Each row below holds a small network's activations on one input, seen along a few directions.
In each table, some parts of the input vary, and every possible input appears once, in random order.
Descriptions start from the smaller parts, as in this example, which fits no table here: one of 3 separate values, together with either a single point or one of 11 places around a ring or (one of 4 places along a line, together with one of 8 places around a ring).
Shared parts are said once, and a part with two or three values counts as separate values.
(in the rows, 128 means zero)

Table:
R1: [110 131 172 188  83 112  88  82 126 131 133 135 153 138 116]
R2: [194 179 165  81 164 182 168 155 146 119 154 131 118 141 111]
R3: [ 76 174 150 158  88 100 111 143 143 185 158 150 170 105  84]
R4: [156 123 127 120 167 169 185 124 120 121 120 106 105 137 158]
R5: [163 148  94  37 186 162 149 157 177  82  94 182 121 127 117]
R6: [184 134 128  92 183 156 188 205 120 121 140 141 118 161 124]
R7: [161 156 143 114 154 190 153 105 120 116 146 109 103 138 160]
R8: [103 116  89  97 123  93  98  76 137  70  83 135  88  99 170]
R9: [123  89 116 153 127  84 133 116  85 115 141  94  83 137 178]
R10: [151  94 116  58 177 178 122 122 108 107  86  95 126 128 156]
R11: [ 65 115 149 171 128  88 128 171 141 169 137 151 153 140  64]
R12: [137 117  84 158  84  99 122 109 108 126 169  89  92 131 176]
R13: [163 139  72 130 134 180 162 150 117 126 162 110 110 154 168]
R14: [130 132  73  69 176 170 134 114 149  77  79 159 106 125 164]
R15: [ 79 145 122 172  85  98 119 165 162 180 161 147 163 138  65]
R16: [138 148 120 144  85 106 107  89  92 135 163  96  87  93 202]
R17: [102  69 146 139 106 101  59  99 107 118  80 119 171 115 105]
R18: [190 146 149  87 176 161 199 173 146 125 128 129 119 140 110]
R19: [ 84 116 102 147 107  94  75  85 142  94  69 177 156 120 109]
R20: [194 161 100  96 142 173 178 202 143 126 171 134 126 153 122]
R21: [ 71 121 171 163 115  93 141 140 166 175 125 145 154 119  57]
R22: [114 147 134 193  72 102  83 101 106 149 145 139 162 116 142]
R23: [117 119 103 208  70  98  93 122 123 146 148 134 159 152 118]
R24: [151 113 103 124 176 162 173 156  93 119 132 116 103 162 170]
R25: [184 115 135  26 186 172 138 167 136 112  97 116 143 131 108]
R26: [164 170 103 118 139 188 148 127 100 136 157 115 106 116 190]
R27: [194 193 127  84 150 181 166 178 126 135 167 137 125 118 140]
R28: [ 69  93 158 105 122 102  86 134 145 160  96 133 175 106  48]
R29: [ 76 159 186 153 100 109 113 122 164 170 145 146 157 129  60]
R30: [100  90 133 204 113  87 104 130 101 132 124 137 150 153 118]
R31: [ 53 135 115 114 123  93 100 119 179 137  87 192 156 112  53]
R32: [104  95 157 198 100  94 117 101 127 135 113 132 152 128 111]
R33: [124  70 135  88 121 100  80  88  98 102  91  76 101  98 165]
R34: [132 132 158 140 100 112 115  66 113 113 151  90  83 113 173]
R35: [127  97 143 148 115  91 145  86 114 118 128  86  85 109 168]
Describe the family of inputs behind these rows.
> one of 5 places along a line, together with either one of 2 separate values or one of 5 places around a ring
The inputs of R14 and R5 match in every part but the place on the line of 5. If R7 is changed in the same way as R14 into R5, which row does it become?
> R2
List by row number the other rows that have the place on the line of 5 in common with R35.
> R8, R9, R12, R16, R33, R34
Change only the place on the ring of 5 in R29. List by row number the other rows that result.
> R3, R11, R15, R21

Table:
R36: [170 148  95  22 187 182 154 131 141  84 101 131  89 113 166]
R37: [ 34  61 155 195  77  39  52  81 131 140  80 138 171 116  74]
R38: [187 129 118  76 186 184 175 180 125 115 126 125 124 152 131]
R39: [103 124 174 175  99 104 113 137 133 167 141 131 169 133  73]
R40: [149 129 100 163  95 125 116  73  84 106 154  88  81 121 223]
R41: [184 120 116  18 202 177 168 146 129  85 101 108  84 121 161]
R42: [152 106 116 157 112 125 128  82  68 114 152  65  75 124 225]
R43: [125 174 128 142 124 139 157 163 152 157 163 155 138 136 100]
R44: [ 28  90 137 194  61  37  41  73 147 135  85 162 173 108  76]
R45: [ 89 156 151 168  84 102 101 128 149 166 148 152 165 119  80]
R46: [139 143 151 148 140 141 169 172 136 158 156 134 141 151  94]
R47: [178 155  97  78 168 181 163 170 141 110 130 147 126 143 134]
Describe the family of inputs behind these rows.
> one of 2 separate values, together with either a single point or one of 5 places along a line
The inputs of R40 and R42 match in every part but the choice among 2 separate values. If R43 is changed in the same way as R40 into R42, which row does it become?
> R46
Change only the choice among 2 separate values in R39. List by row number the other rows that result.
> R45

Table:
R48: [192 112 129  68 177 166 173 131  92 100 135  71  68 125 201]
R49: [119 137 124 127 158 130 169 198 165 145 130 173 152 155  60]
R50: [ 94 123 175 118 118 117  95 137 148 160 110 139 182 113  55]
R51: [131 140 132 178 134 145 163 163 122 155 164 133 137 166 118]
R52: [ 46  86 122 207  77  63  63  64 111 128 103 133 142 121 130]
R53: [160 190 111  98 129 162 148 120 129 121 167 124  87 110 183]
R54: [ 66  92 144 197  59  55  67  56 123 131 115 116 134 105 124]
R55: [ 51 100 181 137  98  75  55  68 155 134  69 144 170  92  69]
R56: [148 151 156 165 117 138 160 154 131 156 180 117 128 154 114]
R57: [157 152 147 166 128 139 159 167 122 148 171 136 136 157 120]
R58: [153 187 131  45 158 184 129 128 163 112 114 159 134 107 114]
R59: [108 121 138 175  79  98 101 121 118 157 154 108 147 129 111]
R60: [133 154 189 106 154 156 156 170 158 160 134 148 162 133  54]
R61: [199 104 117  72 171 172 160 125  98  87 126  76  79 140 193]
R62: [120 117 130 180  89  98 103 135 110 151 144 127 156 132 119]
R63: [ 33  84 116 156  98  51  68  96 160 119  66 171 158 115  76]
R64: [170  90  88  35 213 163 170 167 134  81  78 130 105 143 138]
R65: [170 178  97 104 120 166 141 114 138 110 156 128 100 120 174]
R66: [145 155 165 162 121 130 181 159 126 172 184 109 118 132 121]
R67: [ 90 109 117 190  98 106 100 132 108 155 141 127 154 144 118]
R68: [174 185  91 103 134 170 133 128 126  97 151 148 104 128 181]
R69: [ 79 107 110 138 120  92 107 165 154 146 107 165 171 135  62]
R70: [ 72  99 134 192  68  56  63  65 112 124 107 132 141 113 129]
R71: [186  90  92  89 185 176 170 135  90  88 107  90  88 146 195]
R72: [ 60 100 156 192  65  49  82  59 117 147 122 109 121  92 133]
R73: [104 123 151 174  86  92 120 127 113 173 160 104 136 113 120]
R74: [153 167  74 117 136 172 144 123 128 110 140 143 109 132 178]
R75: [184 108 150  14 209 188 156 138 129  95  80 106 114 123 131]
R76: [207 110 104  71 179 172 162 137  89  77 116  91  86 138 198]
R77: [137 169  68  65 161 159 142 155 169  99 111 184 123 128 120]
The inputs of R51 and R71 match in every part but one. If R56 is changed in the same way as R51 into R71, which row does it become?
> R61
Describe the family of inputs behind these rows.
> one of 5 places along a line, together with either one of 2 separate values or one of 4 places along a line
List by row number the other rows that have the place on the line of 5 in common with R70.
> R52, R54, R55, R63, R72

Table:
R78: [138 129 138  79 164 154 145 150 154 122 103 143 140 127  94]
R79: [145 153 121  93 135 148 125 113 133 110 125 132 114 115 148]
R80: [175 164 121 110 141 165 163 139 117 126 162 113  99 129 169]
R81: [ 62  94 162 216  65  66  65  77 117 150 116 127 166 122  99]
R82: [169 136 141  90 173 167 181 182 133 137 140 122 125 142 113]
R83: [139 142 104  98 151 151 134 147 143 113 114 156 136 136 119]
R84: [174 106 112 108 152 148 150 121  88 102 134  83  83 135 196]
R85: [146 100 104  93 145 132 117 102 106  90 102 105  98 121 178]
R86: [ 57 121 148 197  60  65  72 118 137 174 139 141 175 116  73]
R87: [171 155 109 116 154 170 173 169 132 127 152 136 121 151 136]
R88: [ 33 108 148 209  66  42  83  90 146 157 121 148 150 114  82]
Describe the family of inputs behind these rows.
> either one of 3 separate values or (one of 2 separate values, together with one of 4 places along a line)
Start at R85 and move only the place on the line of 4, one step at a time. The first step leads to R79. Which rows follow, in order?
> R83, R78
Change only the choice among 2 separate values in R79. List by row number the other rows that result.
> R80
